A small network was shown many inputs. Here are its activations along a few directions, one row for each input.
Each table varies a few parts of the input and shows all the possible inputs, shuffled.
A made-up example of a description, with smaller parts first: values(2) and (point or line(9) or (line(4) and ring(8))).
Shared parts are said once, and a part with two or three values counts as separate values.

Rows:
r1: -9,49,-23,-35,-39,50,-54,-33,-24,48,33,7,-31
r2: 0,-21,50,26,59,-63,4,14,9,2,-41,-14,36
r3: -27,10,-23,-44,-7,22,-55,-12,20,34,41,-25,-57
r4: -8,-18,3,0,-8,-1,43,37,1,-36,-1,4,-14
r5: -25,-41,-29,-20,-4,-20,-6,-8,58,1,12,-30,-13
r6: -15,-4,-5,20,-14,-5,22,5,-21,-4,33,-17,-30
r7: -21,-49,6,9,14,-42,31,31,61,-46,-24,-22,18
r8: 28,26,50,26,22,-9,6,3,-52,22,-23,22,36
r9: 20,0,19,1,29,-3,21,30,-10,-18,-34,40,-33
r10: -24,-21,-4,16,1,-20,16,3,14,-14,28,-36,-24
r11: 11,6,50,20,36,-25,15,23,-43,12,-14,12,6
r12: 37,20,18,6,16,12,12,11,-20,-9,-44,49,-3
r13: -26,-5,-22,-36,-2,-6,-63,-15,43,28,22,-36,-34
r14: -2,13,-31,-20,-42,39,1,-26,-14,21,21,11,-11
r15: 13,21,-17,34,-32,17,-5,-33,-28,1,18,-9,53
r16: -21,28,-25,-41,-22,35,-48,-12,-12,42,46,-5,-63
r17: 3,50,-34,-28,-43,53,-70,-48,-21,39,29,3,18
r18: 23,8,-12,12,-25,18,17,-1,-7,-29,-14,10,64
r19: 8,-30,21,9,50,-41,10,22,45,-27,-58,15,-1
r20: -19,-36,5,-2,6,-16,39,34,36,-45,-5,-13,-7
r21: 10,-17,21,-1,43,-17,17,26,23,-27,-39,24,-25
r22: 9,3,2,6,-23,16,34,16,-11,-26,-12,14,16
r23: -25,-34,-3,26,9,-46,8,1,38,-16,9,-46,1
r24: 2,-9,51,17,51,-39,11,19,-13,3,-21,-5,13
r25: 10,16,-42,-13,-45,43,-16,-42,-11,15,18,7,39
r26: 41,30,37,32,20,-7,-11,-14,-46,18,-24,19,82
r27: 50,24,5,12,14,13,-4,-6,-16,-12,-45,44,43
r28: 1,18,-5,27,-29,13,13,-16,-32,5,21,-6,2
r29: -25,-27,-30,-30,-11,7,2,-6,34,5,31,-19,-37
r30: -16,-9,-32,-27,-26,22,9,-5,-1,13,35,0,-43
What do these inputs look like to the network? -> line(5) and line(6)
Changing only the line(5) part turns r4 into r22. The same change can be made to r16. Which row results? -> r1
A walk changes only the line(6) part. It starts at r2 and steps to r19. List the rest of the walk in order. -> r7, r23, r5, r13
Which other rows does r28 become when the line(5) part takes its other values? List them by row number. -> r6, r10, r15, r23
Which other rows does r20 become when the line(6) part takes its other values? List them by row number. -> r3, r10, r21, r24, r29

Rows:
r31: 0,-17,-35,-11,-20,14,7,-6,26,-28,19,-15,30
r32: 21,27,8,-28,5,24,-33,-6,1,27,-29,35,4
r33: 2,5,-15,9,-41,16,26,-5,0,-20,-15,16,17
r34: 34,46,38,1,20,11,-54,-21,-34,37,-18,17,33
r35: 2,12,6,-20,-19,28,24,10,-33,14,6,23,-8
r36: 1,7,-34,-14,-6,27,-14,-5,1,-3,21,12,-54
r37: -7,-43,35,10,56,-41,39,50,38,-53,-40,-2,-16
r38: -16,-30,-34,-4,-17,-8,-3,-21,42,5,33,-51,17
r39: -18,3,-8,-30,-18,27,5,22,-14,-1,37,-2,-35
r40: 22,18,-16,-3,-9,30,6,-17,-15,10,-7,38,-28
r41: 22,-40,41,21,48,-48,55,46,16,-38,-68,24,8
r42: -37,-52,41,14,61,-66,30,29,54,-24,-20,-29,-26
r43: -12,-1,-28,-2,-39,18,8,7,21,-36,15,-13,-10
r44: 34,-15,60,54,65,-69,36,44,-15,-26,-52,14,38
r45: -4,19,-10,-40,9,17,-53,4,16,14,-3,8,-20
r46: 13,-12,-22,0,-23,12,23,-18,5,-16,-9,15,55
r47: -29,-15,-25,4,-38,-7,-3,-9,37,-5,31,-46,-23
r48: -31,1,-9,-39,11,-16,-65,-18,24,46,10,-23,-29
r49: 17,7,1,34,-7,1,1,-24,-28,-2,-3,1,86
r50: -24,-12,-33,-10,-5,-3,-25,-24,11,30,35,-19,-64
r51: 6,27,7,43,-24,4,5,-11,-34,-6,-9,1,49
r52: 33,42,9,26,9,16,-12,-30,-51,20,2,20,2
r53: -39,-13,-6,-25,-17,-1,-8,3,2,28,53,-31,-48
r54: 11,36,30,11,-2,15,4,-1,-69,24,13,6,22
Changing only one part turns r40 into r52. The same change can be made to r33. Which row results? -> r51
What do these inputs look like to the network? -> line(4) and (point or line(5))
A walk changes only the line(4) part. It starts at r38 and steps to r31. List the rest of the walk in order. -> r46, r49
A walk changes only the line(4) part. It starts at r53 and steps to r39. List the rest of the walk in order. -> r35, r54
